Each row below holds a small network's activations on one input, seen along a few directions.
In each table, some parts of the input vary, and every possible input appears once, in random order.
A made-up example of a description, with smaller parts first: one of 5 places around a ring, together with either a single point or one of 9 places around a ring or (one of 2 separate values, together with one of 6 places along a line).
Shared parts are said once, and a part with two or three values counts as separate values.

Rows:
x1: -24	-21	5	21	-3	-1	8	9	-18	-21	8	5	7	21
x2: 80	35	4	-33	21	-1	-77	28	26	45	-50	-5	-75	-10
x3: -4	2	-7	-9	-9	12	23	-12	-1	4	14	-5	29	0
x4: -16	1	0	0	-2	-7	19	-22	11	-4	10	3	15	-27
x5: -8	-3	-5	7	-8	11	22	1	-14	-1	9	-7	21	31
x6: -3	-3	0	-15	-10	17	12	-1	-9	-2	25	-3	28	-5
x7: -29	-7	-1	22	1	-18	13	-16	4	-18	-2	7	2	-12
x8: -6	-10	0	0	-10	14	15	12	-23	-8	18	-5	19	28
x9: 79	39	1	-27	22	-3	-68	18	34	52	-59	-10	-73	-8
x10: -16	-5	4	-9	-2	-3	10	-9	2	-10	18	7	16	-30
x11: -28	-11	5	17	2	-13	4	-5	-1	-25	11	10	1	-13
x12: -25	-15	-4	26	-3	-6	18	-3	-11	-13	-3	3	7	25
Describe the family of inputs behind these rows. -> one of 2 separate values, together with either a single point or one of 5 places around a ring
Changing only the choice among 2 separate values turns x3 into x6. The same change can be made to x5. Which row results? -> x8
Change only the choice among 2 separate values in x10. List by row number the other rows that result. -> x4

Rows:
x13: 45	20	-7	-17	18	-25	-23	-24	67	50	-30	3	-54	-39
x14: 32	25	24	-24	25	-13	-71	5	29	11	-48	0	-46	-83
x15: 70	16	-11	-61	1	49	-15	40	-9	41	25	-23	-6	35
x16: -51	-1	-31	28	-13	-17	28	-25	-9	-38	30	13	29	-6
x17: 52	-7	-11	-9	3	9	-25	41	17	43	-32	-5	-13	78
x18: -50	2	10	9	2	-30	59	-53	21	-17	10	12	33	-53
x19: 37	2	-5	11	2	-12	-43	40	-31	20	-39	-12	-65	38
x20: -52	-25	26	0	6	-35	5	-17	24	-53	29	39	21	-76
x21: -22	-7	23	-10	-33	43	53	-2	-50	-17	62	-17	77	25
x22: -53	-45	1	44	-11	5	31	-5	-41	-40	25	13	3	32
x23: -47	-24	5	31	-11	28	51	-3	-33	-19	0	-14	68	56
x24: 39	45	-26	-1	11	-3	-50	2	14	19	-33	-11	-47	-6
Describe the family of inputs behind these rows. -> one of 2 separate values, together with one of 6 places along a line
Changing only the place on the line of 6 turns x14 into x13. The same change can be made to x20. Which row results? -> x18
Change only the choice among 2 separate values in x21. List by row number the other rows that result. -> x15

Rows:
x25: -8	-23	-2	-13	-21	31	19	4	-20	-1	15	3	58	20
x26: -20	-31	10	2	-2	4	10	30	-35	-25	19	-2	21	5
x27: -23	-7	2	-2	-6	-1	50	-23	5	9	18	-8	30	10
x28: -20	-23	16	0	-5	7	26	-16	-2	-4	17	6	42	-34
x29: -32	1	-12	35	-11	-12	31	-30	-2	-13	9	0	4	0
x30: -38	-2	-2	34	-4	-25	0	-8	0	-41	19	19	7	-19
x31: 82	41	3	-41	5	-3	-37	12	15	36	-10	-7	-69	-18
x32: -29	-13	0	22	-11	-13	7	10	-36	-26	19	-2	0	30
x33: -24	-14	11	-9	3	-3	18	-20	13	-21	17	11	52	-43
x34: -15	-25	11	-17	-10	9	27	5	-22	-3	17	-11	47	5
x35: -23	3	-17	22	-9	-6	36	-8	-21	-17	6	-14	7	36
x36: -34	-30	14	12	5	3	5	2	-15	-25	25	10	11	-31
x37: 45	7	10	-3	28	-16	-57	7	38	45	-74	2	-57	-20
x38: 55	6	20	-12	26	-8	-36	26	37	47	-65	0	-66	3
x39: 67	10	11	-8	17	20	-65	28	25	43	-68	-17	-40	40
x40: 60	50	-20	-41	14	-20	-65	-2	37	23	-14	5	-56	-52
x41: 58	15	13	-15	34	-2	-51	40	20	45	-67	-18	-52	19
x42: -33	6	-12	3	0	-8	33	-32	25	-12	11	0	41	-23
x43: -13	-4	-23	1	-19	24	33	-8	-5	11	12	-7	50	38
x44: 33	16	1	-15	32	-27	-67	2	56	29	-75	10	-51	-29
x45: -39	-11	5	37	-13	-15	4	-10	-16	-24	20	12	-6	-7
x46: -18	-24	26	-15	-8	9	37	-10	-6	-6	19	3	34	-9
x47: -25	-14	-13	23	-16	11	-2	7	-32	-21	22	9	9	46
x48: -26	-5	-8	13	-2	-1	40	-27	9	8	14	-5	36	-15
x49: -29	-14	13	25	-4	-16	18	-2	-23	-24	24	11	-9	16
x50: -27	-32	24	-2	-4	2	17	8	-21	-25	25	9	7	-7
x51: 61	48	-9	-29	5	2	-53	7	20	39	-19	4	-67	-43
x52: -21	-4	-13	-2	-8	5	44	-6	-8	4	10	-20	38	23
x53: 91	48	-11	-40	9	29	-63	22	4	36	-3	-20	-43	20
x54: -36	-20	10	5	7	-7	-2	1	4	-41	22	17	23	-41
x55: -24	3	-4	21	-8	-9	46	-23	-11	-17	8	1	-2	21
x56: -15	4	-29	25	-20	17	28	-8	-18	-14	6	0	19	50
x57: -21	-34	-3	-2	-10	27	-4	20	-29	-20	25	5	26	25
x58: 73	59	-3	-44	8	15	-51	29	-2	35	-17	-18	-60	-3
x59: -31	11	-19	32	-1	-22	26	-28	14	-30	9	7	16	-11
Describe the family of inputs behind these rows. -> one of 5 places along a line, together with either one of 2 separate values or one of 5 places around a ring
Changing only the place on the line of 5 turns x58 into x40. The same change can be made to x26. Which row results? -> x54
List by row number the other rows that have the place on the line of 5 in common with x38. -> x27, x31, x46, x49, x50, x55
A walk changes only the place on the line of 5. It starts at x33 and steps to x28. List the rest of the walk in order. -> x46, x34, x25

Rows:
x60: 0	-4	-3	-4	-10	14	4	4	-12	0	15	-7	12	7
x61: -6	-4	-11	7	-6	4	13	-5	-3	2	2	1	14	19
x62: -1	-2	-2	-2	-7	4	11	7	-22	-4	13	-6	6	9
x63: 77	42	-2	-52	16	5	-50	13	40	54	-39	-11	-41	-26
x64: -7	-7	-3	6	-5	0	22	0	-13	0	-1	-8	7	19
x65: -3	-10	5	0	-3	8	18	-2	-5	0	6	0	10	18
x66: -13	1	-8	6	2	-12	-3	-13	11	-5	2	11	-1	-21
x67: -14	-2	2	5	3	-17	7	-8	2	-8	0	3	-9	-22
x68: 66	28	3	-5	23	-4	-76	31	15	40	-56	-5	-84	17
x69: -4	-12	4	-3	-8	7	1	11	-14	-9	8	1	15	9
x70: -9	-17	2	5	-3	6	11	6	-8	-3	-7	-2	16	18
x71: -10	6	1	8	3	-11	10	-4	-3	-9	3	-2	1	-1
x72: -11	-6	5	6	4	-5	0	2	3	-13	-2	3	10	0
x73: -6	1	6	1	5	1	7	-5	2	-9	8	3	3	-2
x74: -11	-2	3	5	0	-9	-1	-12	12	-2	4	4	-2	-26
x75: -4	-7	-1	6	-7	7	14	-5	-2	5	3	-6	14	14
x76: -9	8	-10	7	2	-3	1	-8	4	-7	4	4	8	0
x77: -5	1	2	5	0	0	5	-7	5	-7	5	-4	7	-3
x78: 0	-2	5	-7	-7	12	6	4	-13	-3	19	2	7	7
x79: -3	2	-12	-2	-10	10	3	3	-11	-4	14	2	12	11
x80: -15	-12	6	4	4	-10	-4	-2	6	-11	-6	8	1	-23
x81: -10	-4	8	0	5	-7	2	-11	7	-6	6	9	-7	-24
Describe the family of inputs behind these rows. -> either one of 2 separate values or (one of 4 places along a line, together with one of 5 separate values)
Change only the place on the line of 4 in x77. List by row number the other rows that result. -> x60, x74, x75
List by row number the other inputs of the same sort as x68. -> x63
